Each row below holds a small network's activations on one input, seen along a few directions.
Each table varies a few parts of the input and shows all the possible inputs, shuffled.
Descriptions start from the smaller parts, as in this example, which fits no table here: one of 8 places around a ring, together with either a single point or one of 11 places around a ring or (one of 3 separate values, together with one of 6 places along a line).
Shared parts are said once, and a part with two or three values counts as separate values.
(in the rows, 128 means zero)

Other details of the inputs vary at random and push rows far along three fixed directions, the same in every table; ignore that.

Table:
x1: [132  75  93  93 100 101 149 185 177 168 161 153]
x2: [143 119  10 115  95 102 110  79 166 129  82 116]
x3: [ 93 131 178 147  87  70  78 116 111  69 112 130]
x4: [136  70 142 117 118 147 157 192 131 177 199 136]
x5: [ 89 110 225 134 103 137  95 187 102 128 164 132]
x6: [ 92 127 183 146  85  73  93 113 118  65 109 125]
x7: [156 170 168 131 211 201 162 150  97 153 153 115]
x8: [177 107 114 123 165 147 168 126 112 146 161 151]
x9: [105 158 100 141  90 104  89  73 138  97  83 113]
x10: [152 164 164 124 203 201 168 146  82 149 148 115]
x11: [137 143  32 126 118 112 137  66 160 127  84 117]
x12: [ 74 173 239 161 113 137  78 122  94  84 112 110]
x13: [172 126  27 136 129  84 138  66 159 110  84 112]
x14: [132  57 119 102 111 129 133 218 149 177 174 154]
x15: [148 110 100 117 154 161 161 148 118 168 159 130]
x16: [ 71 141 230 139  92  89  70 101  88  58 117 152]
x17: [133  77  90  94 104  98 139 184 174 174 162 155]
x18: [137  68  89 110 101 111 133 193 168 176 158 154]
x19: [153 185 140 159 180 189 150  89 110 118 101  88]
x20: [163 116 120 130 171 177 174 165 138 168 153 123]
x21: [164 169 135 146 181 158 161  59 102  97 105 121]
x22: [143 201 133 141 187 171 149  88 101 123 101 108]
x23: [137  75 143 118 130 144 154 208 146 178 183 145]
x24: [ 68 139 167 133  77 100  99 112 126  90 111 129]
x25: [140 191 128 151 181 182 148  82  94 120 109 104]
x26: [ 74 157 251 150 108 103  83  95  81  56 119 145]
x27: [146 147  40 134 130 114 120  83 172 132  71 117]
x28: [168 113  14 125 122  76 121  76 158 115  87 120]
x29: [ 98  95 118 101  70  72 100 172 169 138 139 159]
x30: [ 90 125 252 147 117 152 112 182  96 123 168 124]
x31: [141 196 136 139 184 172 161  85 110 118  99 102]
x32: [155 129 117 115 169 160 178 149 127 168 156 127]
x33: [ 91 128 181 147  90  69  81 112 114  71 112 127]
x34: [149 156 162 142 198 205 176 135  84 154 161 112]
x35: [146 201 138 144 192 173 149  92 120 119 102 103]
x36: [160 119 117 132 164 177 165 143 117 169 165 114]
x37: [153 133 119 116 172 161 172 147 122 169 153 128]
x38: [144 134  26 125 118 104 110  91 176 134  71 123]
x39: [176  87  90 118 153 129 152 152 119 142 153 127]
x40: [111 138  46 132  61  64  72  71 178 102  55 121]
x41: [141  59  90 103  96 120 127 190 153 172 160 141]
x42: [ 81 117 211 111 102 119  95 193 116 120 155 148]
x43: [126  61  81  94  94 114 138 178 144 167 164 151]
x44: [112  59 122 106  61  54 114 137 154 118 148 174]
x45: [103 153 105 140  88 105 101  70 146  92  81 107]
x46: [ 86  84 222 114  82  93  92 163  96  95 161 169]
x47: [147 184 131 153 182 188 136  81  93 122 111  91]
x48: [ 99 167 103 122 105  93  93  80 139 101  72 124]
Description of these inputs: one of 6 places along a line, together with either one of 2 separate values or one of 6 places around a ring.
Q: The inputs of x27 and x23 match in every part but the place on the line of 6. If x37 is changed in the same way as x27 into x23, which row does it become?
A: x32
Q: The inputs of x36 and x9 match in every part but the place on the line of 6. If x34 is changed in the same way as x36 into x9, which row does it become?
A: x25
Q: Which other rows does x44 become when the choice among 2 separate values takes its other values? List them by row number.
A: x13
Q: List by row number the other rows that have the place on the line of 6 in common with x2.
A: x10, x14, x39, x41, x42, x43, x46

Table:
x49: [115 148 159 135 137 141 125 131 113 124 130 119]
x50: [105 114  99 126  79  64  96 111 153 103 100 136]
x51: [115 145 168 130 130 118 116 119 109 102 120 129]
x52: [150 163 138 138 171 153 151  97 109 117 116 114]
x53: [102 130 113 123  87  94  94 114 149 107  97 133]
x54: [139 117 135 125 146 155 148 153 127 151 148 130]
x55: [151 158 129 144 168 161 137  96 101 118 115 106]
x56: [137 167 139 140 166 166 135 107 111 121 110 111]
x57: [180 106  38 122 150 124 166 117 158 158 126 127]
x58: [150 147  75 138 137 120 127  83 138 112  94 109]
x59: [124 147 155 133 141 145 124 131 117 127 129 125]
x60: [104 131 158 136 106 115 112 113 114 105 125 132]
x61: [123 115 137 124 123 129 133 150 133 144 146 132]
x62: [126 118 133 122 128 136 138 153 127 143 145 128]
x63: [101 133 141 128 104 108 107 128 131 118 120 127]
x64: [149 109 121 127 140 134 138 148 124 138 148 127]
x65: [119 112 136 122 116 123 129 150 136 142 145 134]
x66: [151 128 124 128 162 167 162 144 123 155 147 119]
x67: [146 166 112 137 161 155 135  99 123 127 107 114]
x68: [137 148  97 131 136 119 129  77 135 108  98 128]
x69: [136 169 138 141 163 164 140 108 108 120 114 106]
x70: [127 160  97 132 129 121 114  91 136 115  92 117]
x71: [126  92 122 111 111 106 137 149 133 137 156 147]
x72: [109 119 141 131  99 105 105 120 123 109 123 125]
x73: [114 131 168 138 125 117 112 134 115 108 126 134]
x74: [124  95  84 109  98 101 121 147 156 144 128 139]
x75: [152 112 137 132 149 156 148 141 115 145 154 126]
x76: [118 145 141 134 126 131 123 121 127 124 122 123]
x77: [169 121 119 132 170 162 156 141 118 146 149 122]
x78: [147 108 125 130 136 135 143 144 129 138 149 125]
x79: [131 119 138 121 135 139 136 157 124 148 152 132]
x80: [101 129 115 126  86  94  97 111 152 109  97 133]
x81: [118 113 150 121 124 134 128 162 122 139 148 133]
x82: [129 170 152 144 153 157 128 106 114 117 114 115]
x83: [134  77  77 115  83  81 117 140 168 136 131 145]
x84: [151 117  73 119 134 134 150 127 151 152 127 124]
x85: [114 162 162 138 142 147 118 119 108 111 114 116]
x86: [121  99 124 117 110 121 133 159 142 146 146 136]
x87: [123  95  84 110  96 100 126 145 157 145 130 136]
x88: [112 145 170 137 133 141 120 131 117 122 130 126]
x89: [146 110 127 131 142 132 145 145 130 141 145 136]
x90: [103 138 161 130 117 121 107 135 120 118 127 128]
x91: [126 109 136 119 125 131 130 159 132 149 150 139]
x92: [111 128 145 133 111 116 117 117 113 111 127 131]
x93: [144 164 115 140 161 156 138  97 126 128 107 114]
x94: [105 132 156 134 109 114 107 117 109 104 123 133]
x95: [167 116  42 115 142 132 158 123 156 166 127 123]
x96: [134 105  90 114 112 112 127 140 153 149 131 139]
x97: [120 114 152 124 120 137 131 159 128 138 148 136]
x98: [145 110 145 132 144 152 148 145 113 144 159 123]
x99: [135 154  87 134 134 130 125  87 144 119  88 116]
x100: [155 144  62 124 145 121 136  73 142 117  94 127]
x101: [123  98 124 114 113 123 127 161 140 146 144 141]
x102: [114 153 109 131 118 111 104  97 136 111  93 120]
x103: [134 124 146 124 145 154 142 158 116 144 151 127]
x104: [115 128 151 124 112 103 112 123 125 107 119 139]
x105: [137 118 153 125 148 145 153 141 112 135 160 136]
x106: [129 125 156 128 139 149 142 155 120 145 156 128]
x107: [103 134 146 130 105 118 112 128 132 114 119 127]
x108: [109 123 147 133 103 112 111 116 121 110 124 138]
x109: [137 119 131 123 146 152 150 155 122 151 150 124]
x110: [109 136 147 129 115 124 109 130 127 116 117 130]
x111: [116 136 176 131 127 122 122 126 114 108 129 135]
x112: [125 102 125 118 111 119 129 157 144 149 148 142]
x113: [120 141 172 131 137 128 130 128 105 110 133 127]
x114: [133 108 136 127 129 117 132 153 124 133 145 136]
x115: [ 98 139 148 130 101 108 103 126 129 111 119 127]
x116: [159 139  57 133 138 125 128  74 142 122  89 115]
x117: [123 102 131 113 115 108 128 144 127 128 148 147]
x118: [107 130 157 134 108 115 106 116 112 105 122 137]
Q: What is each input in this table made of?
A: one of 5 places around a ring, together with either one of 6 places around a ring or (one of 2 separate values, together with one of 4 places along a line)
Q: Which other rows does x109 become when the place on the line of 4 takes its other values? List them by row number.
A: x62, x69, x87
Q: Which other rows does x97 become when the choice among 2 separate values takes its other values? List them by row number.
A: x82
Q: Which other rows does x105 become when the place on the ring of 5 takes its other values? List them by row number.
A: x68, x71, x100, x117
Q: A walk changes only the place on the ring of 6. It starts at x89 and steps to x111. List the rest of the walk in order.
A: x68, x108, x75, x83

Table:
x119: [168 138 135 145 171 149 150 104 107 125 138 129]
x120: [126 110  74 111 102  87 119 133 160 131 114 136]
x121: [160 120 131 133 177 186 176 164 122 174 172 116]
x122: [148  91 118 116 146 168 163 177 130 184 179 136]
x123: [124 163 108 132 138 126 111  89 133 107  86 124]
x124: [127 141 109 130 120 107 120  74 117  87  96 124]
x125: [103 119 184 123 116 128 124 167 125 134 150 147]
x126: [103 111 178 133 110 129 118 174 113 133 154 127]
x127: [112 173 123 138 129 114 113  85 137 102  81 117]
x128: [125  98 142 111 120 137 149 183 132 165 175 134]
x129: [168 101  23 112 124 108 141 121 178 154 110 122]
x130: [111 172 170 152 143 161 119 107 112 110 113 112]
x131: [114 164 112 142 120 126 101  87 123 104  84 109]
x132: [142 146 157 145 157 140 127  96  95 109 129 130]
x133: [145 153  80 127 135 139 138  94 152 137 100 119]
x134: [140 160 147 138 166 169 127 116 106 122 116 112]
x135: [110 176 170 138 145 160 119 103 107 114 112 115]
x136: [178 103  99 116 180 165 182 173 137 179 170 130]
x137: [108  82 157 118  96 124 116 185 128 151 163 146]
x138: [129 161 174 149 152 134 118  92  83  93 125 122]
x139: [134 143 110 133 131 118 125  68 118  91  93 126]
x140: [ 77 121 204 125  87 110 104 165 127 120 149 135]
x141: [143 144 100 140 131  98 120  76 123 101 104 122]
x142: [148 134  45 112 134 118 141 103 154 148 103 129]
x143: [126 167 142 143 158 171 135 112 105 128 124 107]
x144: [ 94  90 174 112  85 104  97 185 124 129 156 143]
x145: [168 105 105 111 173 163 186 178 128 187 175 133]
x146: [183  80   6 106 126  99 169 106 162 149 125 134]
x147: [107 175 166 151 144 155 121 109 105 109 116 103]
x148: [107 101  96 124  68  85  95 131 165 124 107 139]
x149: [109  75  75 114  57  65 101 149 180 138 120 141]
x150: [167 128 120 120 187 179 171 159 110 164 163 126]
x151: [130 108  78 113 100  94 117 131 168 132 112 145]
x152: [114 162 110 129 126 119 111  88 135 112  85 128]
x153: [131 160 180 156 153 129 121  93  95  91 122 118]
x154: [ 91  96 212 130  91  96 112 154 108  93 154 144]
x155: [ 87 104 113 116  55  58  75 135 158 104 103 134]
x156: [ 98  88 180 118  82 105  99 186 136 127 154 148]
x157: [168 136 131 138 174 163 167 103 106 120 132 124]
x158: [ 98 122 179 118 110 134 120 164 115 137 158 134]
Q: The inputs of x141 and x153 match in every part but one. If x128 is changed in the same way as x141 into x153, which row does it become?
A: x140
Q: The inputs of x120 and x136 match in every part but one. If x126 is changed in the same way as x120 into x136, which row does it become?
A: x149
Q: What is each input in this table made of?
A: one of 5 places around a ring, together with either one of 2 separate values or one of 6 places around a ring
Q: Which other rows does x142 become when the place on the ring of 6 takes its other values? List them by row number.
A: x131, x143, x144, x150, x158
Q: Which other rows does x141 become when the choice among 2 separate values takes its other values? List them by row number.
A: x146
Q: Which other rows does x157 become when the choice among 2 separate values takes its other values? List them by row number.
A: x119
